These are the activations of a small neural network, seen along a few directions. Each row is one input.
Each table varies a few parts of the input and shows all the possible inputs, shuffled.
Descriptions start from the smaller parts, as in this example, which fits no table here: values(3) and (point or ring(9) or (line(4) and ring(8))).
Shared parts are said once, and a part with two or three values counts as separate values.

Other details of the inputs vary at random and push rows far along two fixed directions, the same in every table; ignore that.

A family of inputs:
r1: [  4   0   5  -5   0   6   2   1 -21 -10  18  -9  -8]
r2: [-10 -20  -4   0   6  -3  16   4  18   0 -16  14  -3]
r3: [ -4   7  -5   5  -3  -2   1 -16 -17   3   7 -10  -7]
r4: [-11  -9 -16   7   4  -6  -1  13  14   7 -12  11   1]
r5: [-10 -20  -9   2   8  -6   3  17  17   2  -9  16   4]
r6: [  0   0  -2   1  -7   0  12 -10 -11   3  14 -12  -5]
r7: [ -3  15   0   0  -6   6  -2 -12 -13   3   6 -10  -7]
r8: [ -1   7   1  -3  -9   8  11  -6  -9   3  14 -13  -8]
r9: [ -5  -1   1   7  10   1 -10   0  11  -2 -26  14   5]
r10: [ -3  13  -5   0  -8   4  -9  -5 -14   1   7  -8  -8]
r11: [-12  -1 -16   9   7  -8 -12   6  10   7 -19  12   2]
r12: [-11 -10 -10   5   3  -3  10   3  21   6 -23  13  -3]
r13: [  7  -3  11  -2   2  -1  10  -9 -17  -6  15 -10  -1]
r14: [  3  -8   7  -4  -6   1  17  -8 -11  -2  22 -12  -4]
r15: [ 44  30  49 -17 -15  -7 -11  11  37   9   8  -3  41]
r16: [ -3  -6   0  10  11  -7  -9  -3  13  -1 -27  15   9]
r17: [  3   9   3   0  -2   6 -11  -6 -19 -10   7  -8  -3]
r18: [ 45  44  48 -21 -36   1 -12   9  47  18   9  -7  37]
r19: [ -5  10  -4   1  -3   2   6 -18 -16  -1   5 -13 -12]
r20: [-12 -18  -4   0   5   1   9  10  17   3 -14  16  -2]
r21: [  7   9  -2  -1   1   4 -15  -6 -21  -8  14 -11   0]
r22: [ -5 -16  -1   3  14  -5   9   4  13  -4 -24  16  -1]
r23: [ -5  -8  -4  -6  -6   6   9   3 -17  -7  22  -8 -13]
r24: [ -3  -3   1   7  11  -4  -4  -5  16  -4 -30  14   5]
r25: [ -7 -14  -1   3  14   0   3  10  12  -1 -23  18   0]
r26: [ -4  -3  -5   8  12  -7 -16   7  12  -2 -22  15  11]
r27: [ -3  -1 -16  -1  -5   5   1   1 -18   0  21 -12 -11]
r28: [  7  -2  -1  -5   3   3  -2   3 -20  -8  21  -9  -4]
r29: [ -2 -10 -10  -6  -2   4   5   4 -17  -5  26  -9  -9]
r30: [ -2  10 -13   0  -4   2 -13  -3 -16   2  11  -9  -6]
Each input here is: ring(5) and ring(6).
The inputs of r28 and r1 match in every part but the ring(6) part. If r29 is changed in the same way as r28 into r1, which row does it become?
Answer: r23
Which other rows does r3 become when the ring(5) part takes its other values? List them by row number.
Answer: r6, r13, r14, r16
Start at r19 and move only the ring(6) part, one step at a time. The first step leads to r7. Which rows follow, in order?
Answer: r10, r30, r11, r3

A family of inputs:
r31: [ -5   1   5   9  13  -8  -8  -1  12   2 -21  12  14]
r32: [ -4   1 -12   4   9   2   6 -23 -45 -19  21 -22 -18]
r33: [ 30  17  33 -12  -5  -3   9  -3   1   4  19 -14  17]
r34: [-11 -20  -6   0   4   1  -5  17   8  -2 -11  19  -5]
r35: [ -9 -10 -17   6   6   4 -20  10  11  -4 -23  18  -1]
r36: [  1   1   4  -4   0  -2  10  11  22  14 -14  11   2]
r37: [ 23  37  23 -10 -15   3  -2  -9   3  14  14 -20   9]
r38: [  2 -13  14   1   4  -5   3   3  17  -1 -16  15   7]
r39: [-24  -1 -31   6   4  10  13 -22 -52 -14  21 -24 -37]
r40: [-31 -49 -32  16  28  -1   9   5   2 -13 -36  29 -18]
r41: [-15 -17 -38   5  -2  -4   6  -8 -50  -5  46 -26 -18]
r42: [ -8  -1   7   1  -3  -1   9  11  27  11 -17  12   7]
r43: [ 24  32  25 -13 -25  10  -7 -15  10   6  10 -17  11]
r44: [-14   7  -4   8   1  -2  -4   1  12  10 -20   8   1]
r45: [ 21  21  33 -16 -27   7   9  -6  10   7  18 -12   8]
r46: [ 24  10  25 -11  -5  -2  10  -6   2  -8  16 -15  10]
r47: [ -2  -9  12   4  10  -7   6   7  17   2 -13  12  13]
r48: [-29 -33 -33  19  27  -2  -5  -4  -3 -11 -39  26 -13]
r49: [-14 -15  -8   2  10   0  -2  22  10   1  -9  16   2]
r50: [ 22  17  25 -15 -24  11   9  -7  15   3  14 -11   6]
r51: [  0   3   1   2  -4   0 -21  10  11   0 -14  15   6]
r52: [ 6 -2  3 -6  5 -2 -4 22 15  8 -4 11  7]
r53: [  2   5  -7   1   4  -2 -18  12  14  -2 -16   9   6]
r54: [ 16  30  25  -9 -24   5  -5 -14   4   8  10 -14   7]
r55: [-10 -15 -17  -5   0  17   9  -7 -48 -20  39 -19 -31]
r56: [-18 -10 -22  -1   0  11  27 -14 -45 -14  28 -23 -37]
r57: [ -7 -16 -21   9   2 -11  13 -20 -38  -5  34 -25  -8]
r58: [ 26  24  25  -5  -1  -5  -5 -11  -4   5  10 -14  16]
r59: [-14  -4 -13  10  11  -3 -17  16   9   3 -21  19   4]
r60: [-10 -11  -3  11  12  -8 -11  -3  10  -2 -30  21   3]
r61: [ 22  15  18 -16 -12   5  -1   8   3  -6  24 -13   8]
r62: [  2   0  -8   4 -12 -15   1   0  31  22  -4   5  13]
r63: [  3   6  -5   3   8  -3 -17  16   9   8 -15  11   7]
The inputs of r63 and r37 match in every part but one. If r53 is changed in the same way as r63 into r37, which row does it become?
Answer: r39
What do these inputs look like to the network?
Answer: values(3) and (point or (values(2) and ring(5)))
Start at r56 and move only the ring(5) part, one step at a time. The first step leads to r36. Which rows follow, in order?
Answer: r42, r45, r50
Which other rows does r52 become when the values(3) part takes its other values? List them by row number.
Answer: r33, r36
